Each row below holds a small network's activations on one record, seen along a few directions.
Records have a field called F. Each example row is followed by its value.
Records without F are marked missing.
The largest differences between rows may come from other fields.
(in the rows, 500 means zero)
Random noise pushes rows far along 20 fixed directions. That doesn't count. These rows show it; they differ only by the noise:
[550 380 538 500 657 548 681 457 490 423 584 608 375 746 553 513 609 465
 590 585 289 524 497 438 643 624 548 564 530 453 563 511 418 468 466 631]
[603 620 642 495 379 453 489 551 689 429 690 481 566 652 321 358 737 537
 453 536 374 440 697 502 560 442 402 627 515 463 475 275 443 456 611 674]
[439 509 527 763 427 384 429 608 350 509 814 424 362 143 432 511 466 732
 222 124 261 334 348 513 741 388 683 618 533 401 506 497 488 583 835 529]
[597 582 592 704 617 407 655 725 202 407 440 389 474 477 567 652 255 406
 133 766 440 314 245 175 532 617 520 621 369 617 766 478 512 577 465 353]
[208 350 575 365 683 617 685 595 573 672 663 539 397 655 494 412 867 507
 814 624 582 495 334 644 399 549 202 174 504 565 149 576 513 219 247 537]
[389 545 507 402 592 389 460 633 799 540 511 230 580 448 684 533 606 572
 349 411 777 679 529 559 223 273 532 681 337 533 373 446 465 553 401 431]
[536 520 376 526 593 308 707 584 600 373 390 209 697 454 665 735 771 409
 237 536 469 435 454 164 425 396 520 573 347 412 567 447 715 576 526 412]
[524 555 411 545 741 268 650 487 654 457 553 468 519 649 434 771 489 535
 697 775 726 444 696 409 513 167 671 767 515 386 364 565 512 383 550 381]
[428 329 391 586 490 383 571 428 408 589 359 370 585 157 466 705 416 581
 408 479 635 628 557 386 178 445 186 568 436 591 631 597 464 423 398 428]
[650 480 490 546 637 511 676 421 306 555 710 487 392 693 556 421 420 668
 188 604 426 616 480 435 589 522 689 578 622 653 447 341 375 489 719 424]
[219 470 495 304 542 724 432 633 403 593 269 620 559 528 195 488 262 390
 626 329 698 232 480 522 692 530 490 472 482 493 447 843 703 502 475 520]
[292 693 299 488 432 661 411 498 617 375 525 411 538 556 441 393 794 397
 302 292 589 424 642 444 451 643 567 398 219 547 269 500 521 564 494 452]
[210 421 289 612 651 595 642 405 343 454 608 647 487 447 247 720 616 406
 693 662 552 245 592 395 402 688 427 529 403 683 383 583 335 196 518 453]
[572 496 515 535 414 513 498 485 331 366 561 455 570 473 278 421 398 601
 427 460 393 313 731 555 713 353 592 461 578 545 425 426 510 567 750 445]
[702 735 445 408 381 525 223 511 667 285 436 389 542 753 538 547 497 433
 413 598 340 486 592 317 620 594 569 645 394 326 721 576 444 679 500 565]
[468 410 591 677 315 403 601 669 517 534 228 660 605 396 425 616 411 287
 581 545 613 261 591 574 462 495 403 614 502 371 504 553 754 476 322 531]
[446 478 638 554 493 389 493 648 536 283 593 527 637 268 387 703 382 492
 446 392 343 289 494 456 547 397 596 854 569 539 702 403 466 534 644 654]
[457 442 256 394 539 651 486 391 422 423 453 331 558 561 554 450 746 423
 476 454 414 397 662 432 607 613 652 413 368 561 434 457 412 600 697 493]
[556 333 457 302 412 466 303 386 561 499 392 545 715 643 686 501 214 481
 570 789 468 581 534 658 457 517 492 217 371 620 395 432 531 514 418 408]
[527 528 394 610 457 394 525 572 497 575 375 410 494 419 759 541 414 385
 435 615 599 564 432 498 462 364 554 596 285 476 423 463 533 653 359 527]
[494 622 375 542 333 562 507 574 388 575 788 424 552 426 546 599 591 587
 428 714 469 420 398 655 325 361 520 743 726 711 226 272 277 354 603 557]
[528 464 418 292 495 504 379 352 776 599 494 629 572 707 513 560 682 453
 706 559 555 586 641 495 472 642 537 637 665 407 541 498 469 419 587 686]

[520 869 458 502 371 592 424 692 347 608 391 344 400 332 480 314 590 431
 407 375 688 431 317 373 744 297 506 416 638 366 387 598 759 753 617 594] | f1
[424 577 741 411 555 352 369 647 672 488 544 613 686 409 481 390 369 396
 552 714 612 386 373 452 728 296 554 345 395 543 353 249 776 464 736 607] | f9
[423 432 354 405 654 529 437 387 472 373 283 517 547 334 367 798 389 469
 786 518 728 412 708 409 455 413 646 651 677 438 602 747 497 411 650 340] | f2
[496 256 413 330 554 692 504 305 395 379 475 594 517 556 374 621 435 657
 519 301 236 554 554 451 627 613 529 462 786 444 640 738 526 427 687 515] | f6
[621 360 577 406 433 368 425 552 724 831 513 404 551 669 682 467 580 632
 570 671 594 620 457 690 426 371 443 523 583 343 370 452 541 388 512 473] | f4
[574 433 507 553 623 462 378 456 668 589 519 460 269 522 558 515 625 568
 724 535 525 594 634 485 641 420 625 769 486 191 582 618 346 414 716 551] | f7
[555 445 551 343 585 368 456 397 742 557 554 620 525 697 618 481 498 448
 637 464 397 655 436 502 484 648 533 544 410 470 709 445 421 586 342 699] | missing
[417 618 583 717 428 533 675 700 402 502 577 522 390 325 401 497 694 516
 324 385 584 390 380 461 481 435 432 505 716 434 314 515 722 410 540 464] | f5
[652 700 414 657 518  37 324 342 519 597 592 517 475 459 393 534 530 498
 750 615 685 308 640 379 621 604 633 196 515 393 648 467 551 689 599 360] | missing
[325 349 290 323 701 258 622 351 401 419 640 327 748 286 484 741 779 470
 728 308 277 246 365 337 460 647 490 196 470 720 742 435 443 669 493 562] | missing
[466 562 474 441 633 562 517 475 443 465 459 577 398 469 529 485 492 419
 626 575 503 555 356 323 630 503 477 372 474 467 542 593 562 504 489 588] | f8
[375 361 636 765 578 568 682 735 159 208 482 450 419 170 450 659 294 479
 433 572 262 273 323 409 584 385 371 519 376 562 556 610 499 435 433 425] | f5
[307 621 522 284 716 698 546 604 325 556 587 513 403 426 467 532 400 474
 500 392 507 570  73 319 487 601 419 665 607 746 712 612 347 568 400 747] | f7
[464 336 182 387 349 730 694 220 407 667 370 616 571 485 517 454 653 477
 556 385 520 692 658 626 441 385 461 489 666 536 169 484 582 397 560 614] | f2
[566 529 405 478 405 628 752 571 165 619 206 363 415 462 494 416 476 461
 558 249 706 465 565 674 471 350 527 496 789 513 442 679 586 798 237 442] | f2
[562 533 309 582 558 217 439 349 522 381 537 291 484 495 596 663 468 535
 595 437 455 567 644 454 278 595 473 503 201 583 802 575 173 806 126 455] | f5
[517 591 441 410 706 687 397 460 510 231 562 473 360 709 626 569 442 573
 459 654 519 592 503 440 600 487 830 469 586 457 354 630 452 430 676 234] | f7
[602 809 403 281 201 531 317 591 666 558 488 315 808 746 404 507 413 500
 218 492 466 426 449 496 335 414 442 748 350 556 528 442 475 566 333 539] | f3
[543 253 666 366 584 458 669 618 484 318 338 460 689 572 723 607 358 384
 642 703 393 409 422 644 398 427 541 414 486 629 554 386 533 541 251 418] | f3
[299  23 523 525 704 496 646 561 403 553 529 327 468 426 490 717 550 698
 541 305 264 359 403 544 514 521 392 472 402 409 595 791 440 354 477 355] | f4
[569 660 224 199 339 630 350 367 506 633 419 287 584 708 427 429 365 693
 362 147 533 678 555 598 447 364 519 556 544 461 477 779 465 724 349 475] | f1
[423 423 446 245 608 567 401 411 414 663 646 656 572 465 628 605 344 571
 522 573 441 593 108 433 566 610 576 436 806 667 537 482 516 421 718 661] | f9
[385 451 583 285 906 256 460 515 603 530 616 289 433 498 600 631 499 574
 815 450 605 578 352 452 313 571 451 517 390 664 887 609 159 685 202 546] | f1
[578 643 379 644 495 323 638 458 374 558 653 267 414 456 437 472 828 632
 647 396 740 411 770 654 292 447 557 466 770 615 423 405 278 675 419 378] | f9
[418 256 828 608 573 256 494 663 696 403 515 640 471 241 554 684 341 626
 680 393 606 455 508 748 399 336 592 507 721 339 502 568 666 347 463 325] | f8
[523 657 537 133 480 456 379 636 807 464 424 368 816 763 586 560 322 549
 240 420 596 587 385 500 397 337 622 620 517 532 508 515 700 653 387 459] | f6
[619 294 488 500 350 504 494 405 448 518 280 657 630 596 542 397 186 352
 449 426 319 433 673 646 552 649 641 618 240 567 698 382 424 641 415 597] | f8
[429 418 555 375 714 444 834 684 584 795 474 334 536 645 647 568 789 510
 456 607 782 550 310 488 251 439 434 605 675 554 379 474 610 357 360 429] | f6
[496 698 496 615 377 517 457 427 641 229 613 599 410 543 351 499 699 589
 466 261 484 594 671 461 503 529 452 358 674 331 413 634 633 561 408 474] | f4
[373 516 339 768 350 560 460 429 248 505 609 606 321 131 541 461 224 568
 492 367 412 590 380 662 548 281 504 448 315 565 262 543 401 540 423 559] | f3

Here are new rows. What is F for each?
[341 561 436 157 482 576 627 532 620 593 475 443 803 507 371 594 486 537
 463 474 604 652 337 405 363 157 154 588 590 641 326 530 697 430 356 743] | f9
[555 423 571 436 464 475 538 624 601 761 445 478 525 765 561 336 419 558
 139 162 519 451 435 619 624 568 792 647 457 354 497 537 692 627 562 442] | f5
[441 493 601 464 593 516 640 538 453 620 455 714 415 429 567 321 107 427
 555 500 607 726 335 576 630 195 516 609 334 617 381 421 556 600 343 761] | f8
[452 388 445 347 688 737 704 549 397 299 266 331 623 610 489 576 662 332
 554 730 616 381 741 389 420 521 532 638 519 682 511 445 403 451 586 420] | f6
[357 422 536 460 572 489 604 457 518 595 648 670 509 584 326 514 488 538
 517 246 465 405 461 610 397 699 571 595 501 629 577 520 380 411 383 532] | f2
[608 292 483 645 402 247 385 220 601 590 380 780 496 316 660 613  50 620
 440 408 599 892 622 621 284 542 543 539 535 467 655 534 527 518 408 429] | f7
[484 419 513 485 434 365 627 422 739 362 484 669 658 596 517 593 754 362
 666 357 490 422 722 641 318 695 606 522 627 512 546 358 540 533 338 560] | f7
[544 385 608 603 338 406 556 496 468 429 553 484 526 356 376 305 483 581
 597 295 400 399 797 804 587 251 515 427 449 512 374 325 464 626 501 547] | f8
[681 329 475 694 408 342 512 261 545 463 632 781 411 487 396 657 572 541
 744 409 276 458 779 578 509 728 632 818 785 367 792 452 273 449 628 702] | f5
[484 426 569 501 377 440 366 577 338 434 375 535 694 389 329 573 121 440
 410 511 347 229 457 431 622 589 404 438 348 594 743 552 576 609 498 513] | f5
